These are the activations of a small network on made-up records, seen along a few directions, one row for each record.
Each row is followed by the record's values for the fields Pupe, Demev, Bor, Sene, Lalub, Kuno.
Not every record has every field; a missing one is written absent.
Other fields move the rows too, some of them a lot.
Strong random noise was added to every row along 3 fixed directions; ignore it. To show where, here is one row again and again, with new noise each time:
[-447   62  159  197  101  263  -12  254  278  373  147  -56   17   60
 -353  -42  243 -229  163  141   83  106 -312]
[-100 -145   64  -99  228  290 -284 -173  -10   92  -25  185   30  -86
  223  100 -185  282  -10  388  -11 -224 -184]
[  36   -3   27 -248 -332 -127 -297 -359   24 -387   60  256  -17   55
  737  230 -128  202 -244  122  141 -439   61]
[ 220   99  -25 -305 -311 -283 -155 -295 -133 -519 -155  143   39   42
  903  179 -163  254 -257   -6   15 -331  364]
[ -98  264   63  -58 -478 -314   41   32  146 -302   44  -28   12  181
  434   84  210 -194 -132 -213  136  -98  215]

[ 292 -353 -368  -24  403  103 -176 -216 -157    7  -42   84  -98 -290
 -359   75 -116  252  -54  308  -62   26 -247]
(Pupe b6; Demev g1; Bor l1; Sene k1; Lalub f1; Kuno z3)
[  51   82  410 -301  246 -351   63  287 -462  -42  -31 -249 -198  -23
 -152 -343  337   61  236 -610 -517 -143  249]
(Pupe b4; Demev absent; Bor l1; Sene k1; Lalub absent; Kuno absent)
[ -40  169  -98   62 -157 -179  149  224  238   34   45 -360 -141   15
 -472 -110  550 -432   91 -299   57  130    0]
(Pupe b4; Demev absent; Bor l1; Sene k2; Lalub absent; Kuno absent)
[ 172  -38   21  -65  262   93   84  -77 -336   58 -353   73  131  -22
  391   -2 -521  386 -125  194 -227   43  263]
(Pupe b3; Demev g2; Bor l1; Sene k1; Lalub f2; Kuno z2)
[-406  -73  165  108 -199  155 -264 -194  263  194  412  207   93  116
   66  150   25   15   29  150  372 -180 -449]
(Pupe b4; Demev g2; Bor l1; Sene k1; Lalub f1; Kuno z3)
[-159  272  -28  253  -35   18  319  444  161  228 -138 -305   86  178
 -350 -223  215 -334  238 -277  -13  458   78]
(Pupe b4; Demev g1; Bor l2; Sene k2; Lalub f1; Kuno z6)
[  53  212   80 -139 -571 -353  -93 -194   89 -526  211  130 -108  103
  511  232   84  -78 -300 -327  251 -285  172]
(Pupe b3; Demev g1; Bor l1; Sene k2; Lalub f1; Kuno z6)
[ 330 -317 -200   -4  596  313 -168 -189 -330  143 -213  -15   95 -385
 -221   19 -308  413    7  438 -181   16 -107]
(Pupe b8; Demev g1; Bor l1; Sene k1; Lalub f1; Kuno z6)
[-169  180   10  354 -290  -15  301  375  383  225  163 -286   93  134
 -374    9  329 -515   91 -117  135  324  -31]
(Pupe b3; Demev g1; Bor l1; Sene k1; Lalub f1; Kuno z3)
[  26  208   61   42 -499 -308  260   78   94 -167    4 -126  179  137
  289  119   13 -192 -111 -174  123  199  308]
(Pupe b3; Demev g1; Bor l1; Sene k1; Lalub f2; Kuno z2)
[-282  134  125   62 -560 -156   29   19  289  -96  262  123 -120  251
   99  128   67 -265 -185 -154  208  -52 -143]
(Pupe b3; Demev g2; Bor l1; Sene k1; Lalub f2; Kuno z2)
[  77   57   28   38  253   25  176  101 -311   50 -421 -118  338  -57
  442  -35 -317  338   85  168 -177  291  376]
(Pupe b4; Demev g2; Bor l1; Sene k1; Lalub f2; Kuno z2)
[ 164   13  -73 -131 -393 -149 -134 -202  105 -337  135  103  -67   55
  275  229  -53   26 -184 -188  190 -171   66]
(Pupe b3; Demev g1; Bor l1; Sene k2; Lalub f1; Kuno z6)
[ 415  -25 -440 -111  123 -389  220  223 -273 -368 -483 -192  -55  -78
 -109 -217   62  -45  -31 -182 -238  284  380]
(Pupe b2; Demev g1; Bor l2; Sene k2; Lalub f2; Kuno z8)
[-300  -75   44  173 -532   17 -232 -244  409   -4  389  240   87  228
  375  275   23 -123 -139  233  448 -287 -315]
(Pupe b4; Demev g2; Bor l1; Sene k1; Lalub f1; Kuno z3)
[  21 -364  249 -263  674  549 -397 -414 -207  362   22  462  -29 -173
   99   51 -675  736   53  693 -170 -317 -468]
(Pupe b3; Demev g2; Bor l2; Sene k1; Lalub f1; Kuno z3)
[-107  -93  383 -226  361  204 -143  151 -390  221  150  118 -193   -9
 -209 -419  211  186  348 -344 -492 -154  -23]
(Pupe b4; Demev absent; Bor l2; Sene k3; Lalub absent; Kuno absent)
[ -69  -22   59   22  235  214  -34  -33 -170  271 -227   35  267  -74
  203   16 -351  224   19  304 -113   83   91]
(Pupe b4; Demev g2; Bor l1; Sene k1; Lalub f2; Kuno z2)
[  89   -8 -154   45 -386 -209   61 -117   44 -373    0  125   53  149
  401  111 -130  -40 -185    6  134  -33  143]
(Pupe b8; Demev g2; Bor l2; Sene k1; Lalub f2; Kuno z2)
[ 243  -38 -244  -32  419   19  107  -30 -265   34 -434 -100  105  -76
  139 -110 -306  293   24  127 -257  289  210]
(Pupe b7; Demev g1; Bor l2; Sene k1; Lalub f1; Kuno z6)
[ 179  192  -91   50 -630 -382  171 -134  122 -377   58  -52  126  149
  601  261   59 -127 -212  -57  191    0  335]
(Pupe b3; Demev g1; Bor l1; Sene k1; Lalub f1; Kuno z3)
[ 410 -220 -375 -269  230 -177 -154 -129 -311 -250 -320   -7  -52 -239
 -111 -117 -199  148 -136   80 -230  -48   87]
(Pupe b2; Demev g2; Bor l2; Sene k1; Lalub f2; Kuno z2)
[ -51   -3   20  135  445  326  154  249 -218  323 -442 -114  314  -93
   10  -91 -254  201  230  240 -211  321  200]
(Pupe b4; Demev g2; Bor l1; Sene k2; Lalub f2; Kuno z2)
[-267  406  108  194 -497 -347  309  303   98  -48  -79 -130  108  313
  227  -74  172 -365  -39 -361   75  224  300]
(Pupe b4; Demev g1; Bor l1; Sene k1; Lalub f2; Kuno z2)
[  87  163   76  -37   66 -128  193  248  -57  168 -149 -222  183  -71
 -121 -176   54  -30  114  -41 -139  143  181]
(Pupe b4; Demev g2; Bor l1; Sene k1; Lalub f1; Kuno z3)
[ 418  -52 -460  -38  484 -160  178  174 -250 -103 -291 -222 -316 -174
 -739 -240  204 -131   42 -256 -284  254  206]
(Pupe b6; Demev absent; Bor l2; Sene k3; Lalub absent; Kuno absent)
[ 194  230  -29  143  737   79  504  503 -382  375 -754 -501  378 -155
   -2 -300 -144  189  270   29 -539  688  584]
(Pupe b4; Demev g2; Bor l1; Sene k1; Lalub f1; Kuno z3)
[ 201  151   13  102  260  -43  350  283 -110  207 -269 -389  148 -157
 -370 -174   39 -125  153 -185 -208  480  278]
(Pupe b3; Demev g1; Bor l2; Sene k1; Lalub f1; Kuno z6)
[ 122  -86   46  -27  195  184  -99  -59  -21   -3   -6   12   -1 -122
 -132   30 -117   88   37   64   17  -13  -37]
(Pupe b3; Demev g1; Bor l2; Sene k2; Lalub f1; Kuno z6)
[ 327  -60 -227  -97  127  -17  -58 -223  -54 -189 -132   19 -118 -122
  237  149 -109  238 -124  133  -70 -156  144]
(Pupe b3; Demev absent; Bor l1; Sene k2; Lalub absent; Kuno absent)
[  45 -219  -27  -78  297  331 -195 -231   64   73  -29  163  -23 -163
  106  172 -289  234   -2  431  -63 -127 -199]
(Pupe b3; Demev g1; Bor l2; Sene k2; Lalub f1; Kuno z3)
[   1 -179   47 -138  -11  131 -225 -285 -101  -44  -68  219  198  -37
  589  184 -429  435  -79  361   64 -146  -48]
(Pupe b4; Demev g2; Bor l1; Sene k1; Lalub f2; Kuno z2)
[ 171    3   87  -57  158    6  125   99 -168  -79 -262  -84  125 -162
  103  -13 -175   20  -25   18 -178  131  352]
(Pupe b3; Demev g1; Bor l2; Sene k2; Lalub f2; Kuno z2)
[ -15   29    6 -105   88   27  -14  -53 -200  -73 -326  101   96   -4
  510   16 -312  286  -51  136  -96   -5  203]
(Pupe b4; Demev g1; Bor l1; Sene k2; Lalub f2; Kuno z2)
[-249 -252   77  -91 -290  234 -494 -333  388  -17  642  300 -259  -39
 -354  319  150 -170 -146  142  421 -489 -634]
(Pupe b3; Demev g1; Bor l1; Sene k3; Lalub f1; Kuno z6)
[ 109  -54 -290  347  194  142  184  230  171  230  -35 -261  -15  -15
 -594 -132  155 -219  178   43  -34  316  -82]
(Pupe b8; Demev absent; Bor l2; Sene k1; Lalub absent; Kuno absent)
[-404  100  154  344 -150  148  143  225  462  414  309 -105   17  112
 -416   60  245 -421   63   55  174  203 -368]
(Pupe b3; Demev g1; Bor l1; Sene k1; Lalub f1; Kuno z3)
[ -88 -192 -220  207  152  193   -3   66  252  119  248   29 -264  -47
 -763    1  158 -279   19  121   82   86 -426]
(Pupe b1; Demev g2; Bor l2; Sene k2; Lalub f1; Kuno z3)
[-118  -24  219  -34   26  104  -40   21  216  279  224   93  -22  -17
 -272  -22  -78  -50   78  169   21  -49 -341]
(Pupe b3; Demev g1; Bor l2; Sene k1; Lalub f1; Kuno z3)
[-613  146  176  462 -182  237  185  299  588  605  491 -128   38  229
 -694   46  405 -601  154  139  287  272 -509]
(Pupe b3; Demev g1; Bor l1; Sene k1; Lalub f1; Kuno z3)
[-691 -433  639  -44  311  651 -457  -25  -66  741  711  382 -126 -104
 -464 -181   25  143  322  203 -191 -400 -945]
(Pupe b4; Demev g2; Bor l1; Sene k1; Lalub f1; Kuno z3)
[ 371 -139 -197   18  405  191    4  -98 -167  -21 -301  -37  -15 -181
  148   54 -211  377   13  242 -187    5  181]
(Pupe b3; Demev absent; Bor l1; Sene k2; Lalub absent; Kuno absent)
[ 460   65 -238   46  413  -22  379  177 -217  116 -476 -372  116 -122
    2 -108 -103  229  118   -9 -308  438  427]
(Pupe b3; Demev absent; Bor l1; Sene k1; Lalub absent; Kuno absent)
[-357  328  213  450 -363 -100  443  468  220  219  136 -225  213  272
 -163  -38  260 -486   63 -194  201  430  138]
(Pupe b3; Demev g1; Bor l1; Sene k1; Lalub f2; Kuno z2)
[ 285  -12 -166 -245 -240 -115 -137 -323  -51 -389 -122   67   69  -73
  544  128 -157   65 -171   97   46 -309  257]
(Pupe b4; Demev g2; Bor l2; Sene k3; Lalub f1; Kuno z3)
[-308  -69  175  224  -66  223    4    4  141  213  177  157  110  121
  144  124 -177   22  -24  281  172   13 -242]
(Pupe b3; Demev g2; Bor l1; Sene k1; Lalub f2; Kuno z2)
[  78  -49  -73   52 -262   31  -67 -140  175 -150   88   89   35   24
  261  256  -38  -61 -130  169  159 -184   15]
(Pupe b3; Demev g1; Bor l1; Sene k2; Lalub f1; Kuno z3)
[ -58 -343  402 -336  315   65 -278 -113 -393   31  461  309 -355 -296
 -415 -184  140  230  -34 -283 -345 -384 -391]
(Pupe b1; Demev g1; Bor l1; Sene k1; Lalub f1; Kuno z3)

Which values does each new row have?
[-326  201  185  481  266  239  546  747  203  629 -105 -438  256   52
 -826 -241  272 -532  364  -79  -94  793   60]
(Pupe b3; Demev g1; Bor l2; Sene k1; Lalub f2; Kuno z2)
[  95 -408 -168   74  241  461 -328 -426  211  319  215  164  -86 -192
 -273  180 -262  213   27  567  136 -216 -535]
(Pupe b3; Demev absent; Bor l2; Sene k1; Lalub absent; Kuno absent)
[  46   38    9  -30 -185  -56  -28  -39  135 -162  187  -26  -70   18
 -107  118  128 -177  -43 -147  192   -8  -32]
(Pupe b3; Demev g1; Bor l2; Sene k2; Lalub f1; Kuno z6)
[-309  378  112  420  -52  -65  514  623   37  308 -258 -339  281  235
 -133 -196  217 -360  241 -203  -51  619  326]
(Pupe b4; Demev g1; Bor l1; Sene k1; Lalub f2; Kuno z2)
[ 176   45 -171   57 -215 -181  148   -4  212   18   76 -268 -120  -52
 -278   15  215 -253  -42 -191   57   78    2]
(Pupe b3; Demev absent; Bor l1; Sene k1; Lalub absent; Kuno absent)
[  93 -133  -68  162   79  135  -55 -162  111  141  122  -36  -77 -127
 -209   67   78  -18  -51  219   71 -103 -159]
(Pupe b3; Demev absent; Bor l1; Sene k1; Lalub absent; Kuno absent)
[ 226 -254  -46 -100  395  205 -265 -339 -163   35  -92   43  -10 -260
  150  -35 -208  404  -11  347  -93 -242  -98]
(Pupe b4; Demev absent; Bor l2; Sene k1; Lalub absent; Kuno absent)
[ 537   41 -175  -39  431   25  275  140 -379 -104 -645 -257  212 -213
  343   -4 -307  329   49  157 -368  269  610]
(Pupe b3; Demev g1; Bor l1; Sene k2; Lalub f1; Kuno z3)
[-421 -144  736  -81  442  283  -15   57 -283  381  357  328 -102   92
 -208 -238  -40  282  277 -153 -310 -271 -383]
(Pupe b3; Demev g2; Bor l2; Sene k1; Lalub f1; Kuno z3)
[ 497  -22 -101 -359   66 -174  -38 -287 -473 -309 -503   -3  275 -221
  805   70 -535  492 -188  142 -221 -107  536]
(Pupe b4; Demev g2; Bor l1; Sene k1; Lalub f2; Kuno z2)
[ 350  -47 -450 -100 -195 -446  -57 -108   26 -386    5  -99 -274  -45
 -326 -135  339 -277 -202 -273  -10 -166    2]
(Pupe b2; Demev absent; Bor l2; Sene k1; Lalub absent; Kuno absent)
[-136  -98  662 -354  392   -8  -49  193 -617   57  -84  113   91  -48
  212 -296 -165  363  318 -278 -529 -132  159]
(Pupe b4; Demev g2; Bor l2; Sene k1; Lalub f2; Kuno z2)
[-292 -228  202   91 -152  257 -383 -317  306  206  585  275  -92  -41
 -278  227   49  -71 -125  226  365 -344 -605]
(Pupe b3; Demev g1; Bor l1; Sene k1; Lalub f1; Kuno z6)
[  74  370  -49  109 -201 -273  393  251  -67   -3 -275 -298  251  213
  299  -74   14 -107   51 -226  -64  386  454]
(Pupe b4; Demev g1; Bor l1; Sene k1; Lalub f1; Kuno z3)
[ 231 -278   51 -263  406  333 -367 -517 -256   41  -22  327   51 -243
  383  187 -561  680 -149  461  -41 -313 -194]
(Pupe b3; Demev g1; Bor l1; Sene k1; Lalub f1; Kuno z6)
[ 313 -168 -154 -101 -307 -136 -261 -518   94 -322  187  150 -154  -97
  364  276  -68  136 -296  169  197 -432  -63]
(Pupe b3; Demev absent; Bor l1; Sene k1; Lalub absent; Kuno absent)
[-196 -127  203  216  294  337   68  152   43  434   13  -50  156 -152
 -345    6  -85  -14   91  324  -27  227 -181]
(Pupe b3; Demev g1; Bor l1; Sene k1; Lalub f2; Kuno z2)
[-102  240   23  238 -224 -224  252  249  349  -61  144 -220 -176  114
 -252  -72  444 -451    8 -293  126  155   90]
(Pupe b3; Demev absent; Bor l2; Sene k2; Lalub absent; Kuno absent)
[ 178 -243 -122 -134  357  244 -263 -213  -67   85  -91  -34 -123 -255
 -180  -17  -38  244   25  244  -82 -264 -176]
(Pupe b4; Demev absent; Bor l1; Sene k2; Lalub absent; Kuno absent)
[ 532  384  -63 -120 -153 -556  450  195 -292 -470 -420 -391  153   15
  389  -74   51  -52  -39 -538 -178  407  869]
(Pupe b3; Demev g1; Bor l2; Sene k1; Lalub f1; Kuno z6)
[-220 -191 -254  269 -236 -141 -108  113  478   42  440  -92 -333   -2
 -916  -70  711 -553    7  -84  295  -49 -611]
(Pupe b2; Demev absent; Bor l1; Sene k1; Lalub absent; Kuno absent)
[-124  293   64  187   81 -100  385  368 -140  233 -354 -243  226  116
  117 -190  -90  -76   75 -106 -134  423  333]
(Pupe b4; Demev g1; Bor l1; Sene k1; Lalub f2; Kuno z2)
[-205  190  111  -47 -248 -139   46   24   46 -135  -32   18  136   94
  338   41    0 -116  -26  -89   75   16  186]
(Pupe b4; Demev g2; Bor l2; Sene k2; Lalub f2; Kuno z2)
[-290  115  123  277  232  173  154  262   85  428   -7 -191  248   73
 -294 -116  108 -110  291   42   43  439  -51]
(Pupe b4; Demev g2; Bor l2; Sene k1; Lalub f1; Kuno z3)
